A small network was shown many inputs. Here are its activations along a few directions, one row for each input.
In each table, some parts of the input vary, and every possible input appears once, in random order.
A made-up example of a description, with smaller parts first: line(4) and (point or (values(2) and ring(5)) or ring(11)).
Shared parts are said once, and a part with two or three values counts as separate values.

Other details of the inputs vary at random and push rows far along two fixed directions, the same in every table; ignore that.

Table:
row 1: [-16 -14  -8   2 -21   4  -8 -21   3  -1   2   5  12   7   4]
row 2: [ 43  36  16 -17  -8   7  -5  22 -30 -22 -14 -10  -7  21  26]
row 3: [ 10  21 -35  10 -54  20   5  -7  -9  13   8   0  54   3   0]
row 4: [-45 -45  -2  -1  34 -12 -10 -23  35   5   1   8 -28 -27 -21]
row 5: [ -9 -11  16 -13  -2  -3  -7  -7   2 -14   0  -2 -10  -1   1]
row 6: [ 38  29   8  -9 -11   6  -4  14 -28 -18 -18  -6  -4  27  26]
row 7: [-49 -22 -47  26 -35  21  -7 -45  14  46  21  27  63 -15 -11]
row 8: [ 13   0  31  -8  33 -26  11  19 -15  -7 -14   2 -40 -13 -22]
row 9: [ 25  20  54 -19  -2 -19   3  22 -49 -42  -2 -12 -28  22  28]
row 10: [-22 -31   1   1  57   1  -5   2  57  11   6   0 -33 -15 -18]
row 11: [  3  15 -28  14 -17  19  -3  -8 -12  33  -2   9  39   4   9]
row 12: [ 16 -10  24  -9  26 -23   7  14   9 -22 -13  -5 -42  -3 -15]
row 13: [-51 -47 -46  22  22   0   2 -31  67  40  10   9  10 -40 -44]
row 14: [-16 -31   5  -5  68 -11  -6  -1  43   5 -13   0 -54 -22 -17]
row 15: [ 19   2  37 -11  34 -28  14  30  -2 -27   0 -14 -44  -3 -10]
row 16: [  3  30 -46  18 -48  29   1  -9  -6  26  20  -1  73  20  26]
row 17: [  0  22  -2   5 -54  17  -2  -4 -35  -2  12   0  39  18  26]
row 18: [ 38  36  23  -7 -23  -3  14  33 -44 -23  -3 -11  -3  16  12]
Description of these inputs: values(3) and line(6).
Changing only the values(3) part turns row 2 into row 5. The same change can be made to row 16. Which row results?
> row 9
Change only the values(3) part in row 4. List by row number the other rows that result.
> row 13, row 14
Change only the line(6) part in row 3. List by row number the other rows that result.
> row 8, row 12, row 13, row 15, row 18

Table:
row 19: [-47 -43 -58  27  24  10   0 -31  81  46  19   6  24 -32 -40]
row 20: [ -5  10 -20   5 -53  14  -4 -16 -25   6   4   8  41   4   9]
row 21: [ 12   7   1   1   9  -3  10  17   8  -2   1 -12  -7   0  -5]
row 22: [  6 -22  35 -12  71 -24   7  26  44 -15  -2 -11 -63 -15 -28]
row 23: [ 38  35  -1  -5 -22   9   5  14 -28  -3 -14  -4   8  12  12]
row 24: [-34 -10 -39  24 -48  15   3 -28  14  22  27   7  55  -6  -5]
row 25: [ 28  19  24 -13  30 -11   2  23 -28 -10 -20   0 -33   3  10]
row 26: [  3  13   2  -1 -35   3  -1  -6 -42   0  -7   8  22  10  13]
row 27: [-16 -37  44 -17  59 -37   1   7  21 -29  -8  -4 -70 -19 -25]
row 28: [-29 -30 -44  23  20  13  -3 -25  53  44   4  14  17 -23 -26]
row 29: [  4  -9  38 -11  13 -19   5  12  -2 -25   5  -5 -31   0  -7]
row 30: [  0  16   8   0 -23   3  -5  -7 -45   0  -5   8  14   7  15]
row 31: [ 21  29 -17  -3 -20  22  -8   7  -9  -2   0  -6  24  29  35]
row 32: [ 19  23  28 -16 -24   4 -13   7 -43 -33  -4  -9  -2  30  42]
Changing only one part turns row 31 into row 32. The same change can be made to row 23. Which row results?
> row 20
What is each input in this table made of?
> values(2) and (point or line(6))
Change only the values(2) part in row 24. List by row number the other rows that result.
> row 21
Change only the values(2) part in row 22. List by row number the other rows that result.
> row 29
